A small network was shown many inputs. Here are its activations along a few directions, one row for each input.
Each table varies a few parts of the input and shows all the possible inputs, shuffled.
Descriptions start from the smaller parts, as in this example, which fits no table here: line(6) and (point or line(9) or (values(3) and ring(5))).
Shared parts are said once, and a part with two or three values counts as separate values.
(in the rows, 128 means zero)

Rows:
r1: [ 88 166  66 146 107  94 181 118 157 159 132 167 173  99 183 170 115]
r2: [204  91 170 125 166 147 117 153  73 100 116  93 115 151  61 104 173]
r3: [160  92 163  80  88 127 110 140 144 102 128 140 142 163 117 101 176]
r4: [124 100 161  84  88 108 100 143 150 110 137 152 153 161  98 124 178]
r5: [137 117  80 108 150  69 128 143 106 156 135 171  91  77  55 166 153]
r6: [ 54 248 100 144 191 150 148 150 173 110 136 114 116 145  80 156  62]
r7: [148 131 107  80 149  70 126 147  91 117 129 126 132 149   9 148 162]
r8: [175 110 142  96 156 102 117 138  89 102 126 114 126 160  24 136 164]
r9: [191  78 121 147 157 117 114 129 104 157 127 149  79  92  91 134 151]
r10: [144 110 140 176 109 120 134  98 103 174 146 114 128  96 159 126  76]
r11: [113 124 104 177  99 154 162  84 144 158 108 139 148 106 212 121 116]
r12: [118 113 121 184 103 171 151  99 125 145  82 129 135 102 232  98 116]
r13: [114  90 144  93  94 169 120 132 157  99 115 103 158 139 220  74 129]
r14: [163  82 185  89  95 148 109 156 135  96 117 123 129 157 135  84 185]
r15: [ 91 114 136  93  95 138 111 104 159 103 139 114 158 150 211  87 142]
r16: [210  66 136 155 161 134 118 149  90 144 112 143  69  94 113 119 146]
r17: [100 196 134 169 179 246 121 151 145 106 102  63  72 151 132 120  78]
r18: [142  92 153 200 111 139 126 117  90 172 138  92 111  93 178 115  81]
r19: [ 71 121 132  94  92 128 111 112 162 106 153 134 181 146 189 117 132]
r20: [ 96 138  98 167 100 125 158  86 151 139 113 160 164 106 199 147 113]
r21: [ 52 161 105  92  91  86 122 125 151 101 165 166 189 145 175 127 141]
r22: [ 92 221 123 132 191 192 146 138 171 106 119 103  90 164 105 149  59]
r23: [ 97 162 111 140 119  54 148 115 107 172 158 135 143  79 135 173  90]
r24: [104 125 126  76  80  78 107 159 145 117 143 167 166 162  79 138 174]
r25: [200 101 146 107 161 121 113 142  90 100 121 103 120 158  42 115 170]
r26: [121 126 137 167 110  92 140  97 105 172 153 125 134  86 146 157  78]
r27: [104 217 131 138 188 213 132 129 160 108 107  84  75 165 127 126  76]
r28: [169  92 113 127 155  91 111 129 108 152 127 162  86  87  77 152 149]
Question: Describe the family of inputs behind these rows.
Answer: line(4) and (point or ring(6))
Question: Which other rows agree with r1 in the line(4) part? List them by row number.
Answer: r5, r6, r7, r21, r23, r24

Rows:
r29: [138 103 116 100 113  80 125 130 117 126 142 153 149 131  85 142 168]
r30: [181  89 137 136 136 114 116 137 101 141 117 134  99 111  97 126 150]
r31: [117 110 119 171  91 131 145  94 139 160 128 137 146  89 232 125  99]
r32: [ 75 149  87 154  90 102 158 100 143 161 138 152 158  87 202 150  91]
r33: [115 136 152 130 122 182 121 128 148 105 109 104 137 160 159 102 127]
r34: [130 154 135 141 167 187 124 130 140 116 108 101  94 139 130 113 109]
r35: [ 97 193 110 128 169 159 137 138 152 113 127 121 105 141 104 145  99]
r36: [149 121 118 121 139  88 126 141 116 140 132 154 113 116  69 152 145]
r37: [ 99 127 136  82 106 100 112 140 141 110 149 141 156 152 122 120 151]
r38: [134  88 160 101 103 135 101 137 133 111 132 119 142 142 149  98 156]
r39: [136 156 116 145 160 117 145 129 106 140 136 120 106 119  83 154  91]
r40: [ 84 178 128 111 125 143 133 131 158 104 129 124 151 165 131 128 123]
r41: [169 125 139 157 157 143 134 125  93 142 122 100  94 118 111 127 105]
r42: [168  64 139 113 114 109 114 133 104 123 124 131 142 122 118 110 178]
Question: Describe the family of inputs behind these rows.
Answer: values(2) and (point or ring(6))
Question: The inputs of r32 and r31 match in every part but the values(2) part. If r36 is changed in the same way as r32 into r31, which row does it become?
Answer: r30
Question: Which other rows does r40 become when the values(2) part takes its other values? List them by row number.
Answer: r33

Rows:
r43: [ 81 173 118 105 137 157 128 157 178  96 101 138 121 159 129 124 145]
r44: [212  70 164 114 165 125  92 144  90 122 115 122  92 140  62 104 175]
r45: [177  95 148  82 128  76 108 175  79 114 148 127  87 138  31 141 138]
r46: [100 168 123 138 149 124 134 130 127 148 141 111 100 110 133 141  57]
r47: [114 103 122 120  87 105 148 102 121 122 144 132 203 141 162 118 151]
r48: [ 96 101 108 106 104 113 112 126 164 118 120 180 163 116 166 117 170]
r49: [121 133  91 156 121 118 134 120 157 151 106 182 130  92 157 147 136]
r50: [151 101 127 170 109 152 137 101 119 161 118 128 107  97 177 119 109]
r51: [169  87 124 102 151 107 104 169 119 116 116 153 102 119  21 146 198]
r52: [142 145 130 163 157 186 133 110 123 138 115  95  87 105 160 114 100]
r53: [117 135 135 151 104  87 136 112 135 167 150 144 117  95 155 148  84]
r54: [ 92 174 124 127 131 164 151 120 129  97 135  99 166 187 115 120 119]
r55: [115 174  84 151 167 143 138 135 161 129 108 142 107 101 139 146 122]
r56: [123 138 160 132 147 203 116 131 154 102 123  98 117 165 161 108 118]
r57: [188  97 140  98 150  90 129 130  75 122 129 114 132 153  14 125 180]
r58: [141  72 148 124  90 134 106 124 142 127 127 116 152 119 203  98 149]
r59: [125 133 103 167 108 115 168  90  95 157 131 132 155 121 149 156 115]
r60: [127 173 102 170 158 136 165 111 115 129 125  95 147 124 137 155  99]
r61: [ 82 185 160  92 116 144 109 145 148 117 146 109 122 163 124 121  86]
r62: [ 85 105 151  91  81  82 112 126 128 124 162 143 153 116 164 111 109]
Question: Describe the family of inputs behind these rows.
Answer: values(4) and (point or line(4))
Question: The inputs of r62 and r48 match in every part but the values(4) part. If r61 is changed in the same way as r62 into r48, which row does it become?
Answer: r43
Question: Which other rows does r59 become when the line(4) part takes its other values? List them by row number.
Answer: r47, r54, r60
Question: Which other rows does r52 become when the values(4) part takes its other values? List them by row number.
Answer: r46, r55, r60
